These are the activations of a small neural network, seen along a few directions. Each row is one input.
In each table, some parts of the input vary, and every possible input appears once, in random order.
A made-up example of a description, with smaller parts first: one of 6 places along a line, together with either a single point or one of 9 places around a ring or (one of 3 separate values, together with one of 5 places around a ring).
Shared parts are said once, and a part with two or three values counts as separate values.
(in the rows, 128 means zero)

Other details of the inputs shift rows strongly along two fixed directions, in all tables alike. That doesn't count.
These rows show it; all are for the same input, with only those details redrawn:
[130 142 164  96 121 176 147 133 100 150  77 107 191]
[129 127 138 186 148 143 110 116 104 100 154 137  74]
[121 121 135 122 152 133 141 138 148  96  94 109 157]
[121 122 135 122 152 133 141 138 148  96  94 109 157]
[120 110 114 207 174 106 105 121 146  53 167 139  47]
[113 105 112 144 177  98 135 142 187  51 108 111 129]

Rows:
r1: [126 114 125 163 124 104 128  74 126 114 172 148  53]
r2: [121 129 104 103 120  97 126 114 186 126 132 101 149]
r3: [124 157 137 158 120 173 108 126  57 190 117 142  90]
r4: [133 127 100  94 101 107 136 131 174 127 139  96 155]
r5: [148 147 138 142  60 153 114 110  82 191 185 126 115]
r6: [130 166 135  77 118 148 138 146 124 206  96 122 182]
r7: [145 102 132  94 142  94 118 134 144  83 113 144 160]
r8: [134 145 168 128 124 157 124  94  43 159 167 142 111]
r9: [116  86 102 121 147  78 157  98 199  80 126 127 121]
r10: [110 136  80 120 146 111 137 172 144 110 104 112 146]
r11: [129 146 121 175 133 132 112 134  89  87 176 126  81]
r12: [147 134 124 183 130 120  72 131 104  77 156 159  81]
r13: [137 126 124 162 110 120 100  91 142 144 172 130  59]
r14: [130 142 164  96 121 176 147 133 100 150  76 107 191]
r15: [127 152 168  90 120 167 145 134  97 150  74 101 184]
r16: [102 103  78 147 182  92 131 158 193  85  91 123 119]
r17: [112  94 126 102 121 106 161 105 176 110 117 129 139]
r18: [147 156 123 156  99 166  76 140  53 177 119 169 111]
r19: [110 115 139 125 148 129 138 149 159  85  99 114 147]
r20: [129 124 127 170 137 132 106 138 143 158 161 164  55]
r21: [130 122 104 158 111 102 133  91 113 103 198 143  67]
r22: [119 133 125 123 131 115 145 163 133  88 120 102 173]
r23: [135 118 184 131 116 173 129 103  58 161 156 152 100]
r24: [101 105  88 208 170 105  99 146 154  87 152 156  33]
r25: [159 152 135  76  96 146 110 159 128 197  82 151 188]
r26: [130 122 116 110 150 119 138 150 183 155 100 131 141]
r27: [149 167 130 136  99 162 116 142  75 202 166 146  99]
r28: [124 106 150  91 158 109 152 120 142 104 108 116 147]
r29: [150 115 103 102  98  94  97 126 190 118 119 129 155]
r30: [120 109 108 106 109  85 167 119 157 104 141 118 158]
r31: [126 158 123 164 100 164 116 150  45 182 146 141 112]
r32: [142 111 114  91 102  93 129 108 158 108 110 146 164]
r33: [129 133 105 111 129 100 143 175 168 147 126 124 157]
r34: [144 159 151 141 113 164 111 124  88 214 140 152  86]
r35: [117 148 125 185 152 122 102 118 101  87 170 131  75]
r36: [136 116 174  70 128 161 161 115  96 160  94 120 187]
r37: [113 124 114  93 124  96 158  96 154 116 124 117 157]
r38: [132 126 154  76  76 164 139 117 145 193 101 109 177]
r39: [136 120 132 150 141 117 126 116  86  96 194 140  77]
r40: [110 164 122  93 125 158 136 149  94 182  73 113 187]
r41: [117  89 112 119 165  63 154 149 171  51 151 117 142]
r42: [150 135 149 141  80 172 109  85  97 199 158 133  99]
What is each input in this table made of? -> one of 6 places around a ring, together with either a single point or one of 6 places along a line
The inputs of r11 and r10 match in every part but the place on the ring of 6. If r22 is changed in the same way as r11 into r10, which row does it become? -> r31
The inputs of r38 and r19 match in every part but the place on the ring of 6. If r42 is changed in the same way as r38 into r19, which row does it become? -> r14
Change only the place on the ring of 6 in r6. List by row number the other rows that result. -> r2, r8, r35, r37, r40
Change only the place on the ring of 6 in r15. List by row number the other rows that result. -> r1, r3, r13, r28, r34

Rows:
r43: [136 130 128 188 144 127  96 124  85 101 181 153  61]
r44: [140 125 112 179 120 115  97 112 116 136 194 163  53]
r45: [100 110  92 109 155  75 174 138 187  96 143 100 134]
r46: [ 91 115 103 125 182  90 173 156 163  70 123  96 139]
r47: [113 105 112 121 162  89 141 141 167  55 108 115 150]
r48: [129 148 147  77 114 166 152 159 109 168  61 108 214]
r49: [137 120 121 174 112 111 105  91 106 117 197 156  55]
r50: [129 137 124 193 132 130  97 119  88  95 180 145  60]
r51: [119 104 101 108 147  74 138 134 199  99 117 127 137]
r52: [125 154 145  72 115 171 145 158 107 170  57 104 211]
r53: [136 134 110 187 116 116  96 111 123 141 187 152  48]
r54: [110 111 117 128 177 100 141 143 182  70  96 114 140]
r55: [112 115  98 128 171  96 129 160 179  77 100 113 144]
r56: [121 111  93 111 144  75 132 141 203 102 123 121 142]
r57: [130 136 121 199 129 132  99 118  90  98 179 140  61]
r58: [136 143 139  53  89 149 151 142 132 191  81 117 210]
r59: [129 127 138 194 141 137 108 100  88  89 176 143  58]
r60: [124 122 138 197 151 142 103 118  97 108 166 152  49]
r61: [152 164 157 125  68 192 109 104  42 234 149 145 122]
r62: [129 135 151  59  96 164 153 125 134 193  71 103 203]
r63: [134 123 135 185 148 126 102 117  82  98 175 159  56]
r64: [122 100 106 110 149  85 145 128 204  94 117 124 136]
r65: [113 106 117 126 176 101 144 146 180  68  98 119 141]
r66: [121 102 108 109 137  82 146 114 197  77 126 111 144]
r67: [130 122 128 184 125 124 101  98 124 135 183 152  44]
r68: [115 111 103 125 170  93 134 162 177  74 106 122 147]
r69: [150 158 169 126  75 200 119  89  46 226 142 143 114]
r70: [144 170 171 138  90 207 112 127  18 207 132 150 125]
r71: [139 129 109 185 115 118  99 114 121 139 189 157  49]
r72: [127 139 115 203 142 138  94 130  99 117 165 144  50]
r73: [141 174 170 141  94 202 109 125  24 205 130 144 123]
r74: [112 120 101 134 166  94 133 161 184  79  99 111 143]
r75: [126 130 132 198 154 144 102 112  97 108 162 147  48]
r76: [122 112  93 108 128  76 135 133 197  84 130 114 146]
r77: [131 132 156  56  84 155 159 114 128 171  85  99 213]
r78: [142 142 143  54  82 148 152 134 124 186  87 107 214]
r79: [141 143 145  47  85 147 150 135 122 183  88 112 213]
r80: [136 132 148  50  94 149 158 131 122 191  79 123 210]
r81: [146 167 173 138  82 201 113 111  10 189 145 137 136]
r82: [113 116 104 127 171  91 131 159 179  76 104 117 147]
r83: [133 116 128 182 124 126 104 100 122 133 185 157  44]
r84: [120 113  84 119 138  84 132 144 208 105 115 112 136]
r85: [110 109 111 124 175  90 138 152 176  73  97 123 141]
r86: [119 106 107 112 150  84 142 125 206  96 115 119 136]
r87: [108 104 120 127 162 101 142 137 176  54 106 103 146]
r88: [153 164 158 128  52 186 117  95  42 214 159 136 127]
r89: [129 123 131 191 151 130 103 123  88 108 169 164  52]
r90: [135 135 112 180 118 115  94 112 121 139 189 158  48]
r91: [119 114  87 112 140  82 130 145 206 103 116 117 135]
r92: [145 124 117 173 117 110  96 106 109 126 201 157  56]
r93: [134 125 142 189 151 135 106 108  88  95 174 151  54]
r94: [150 168 173 139  86 203 114 121  15 197 137 139 128]
r95: [132 148 154  64 113 160 149 154 101 155  69 108 216]
r96: [105 106 113 131 175 108 136 149 185  73  91 107 136]
r97: [113 101 123 123 172  99 140 144 176  61 103 111 142]
r98: [121 142 168  74 122 176 154 142 108 168  55 102 210]
r99: [125 142 155  68 121 169 152 148  99 169  54 110 211]
r100: [122  96 113 107 145  83 141 126 200  86 122 115 138]
r101: [119 102  95 109 147  80 137 135 200 100 113 123 135]
r102: [141 130 152  44  93 142 157 126 119 178  85 118 212]
r103: [154 161 162 122  56 184 114  93  34 213 164 141 132]
r104: [141 134 159  48  94 153 161 117 122 177  84 110 211]
What is each input in this table made of? -> one of 2 separate values, together with either a single point or (one of 5 places along a line, together with one of 6 places along a line)
The inputs of r88 and r57 match in every part but the choice among 2 separate values. If r104 is changed in the same way as r88 into r57, which row does it become? -> r93
The inputs of r101 and r99 match in every part but the choice among 2 separate values. If r62 is changed in the same way as r101 into r99, which row does it become? -> r96
Change only the place on the line of 5 in r56. List by row number the other rows that result. -> r44, r61, r92, r103
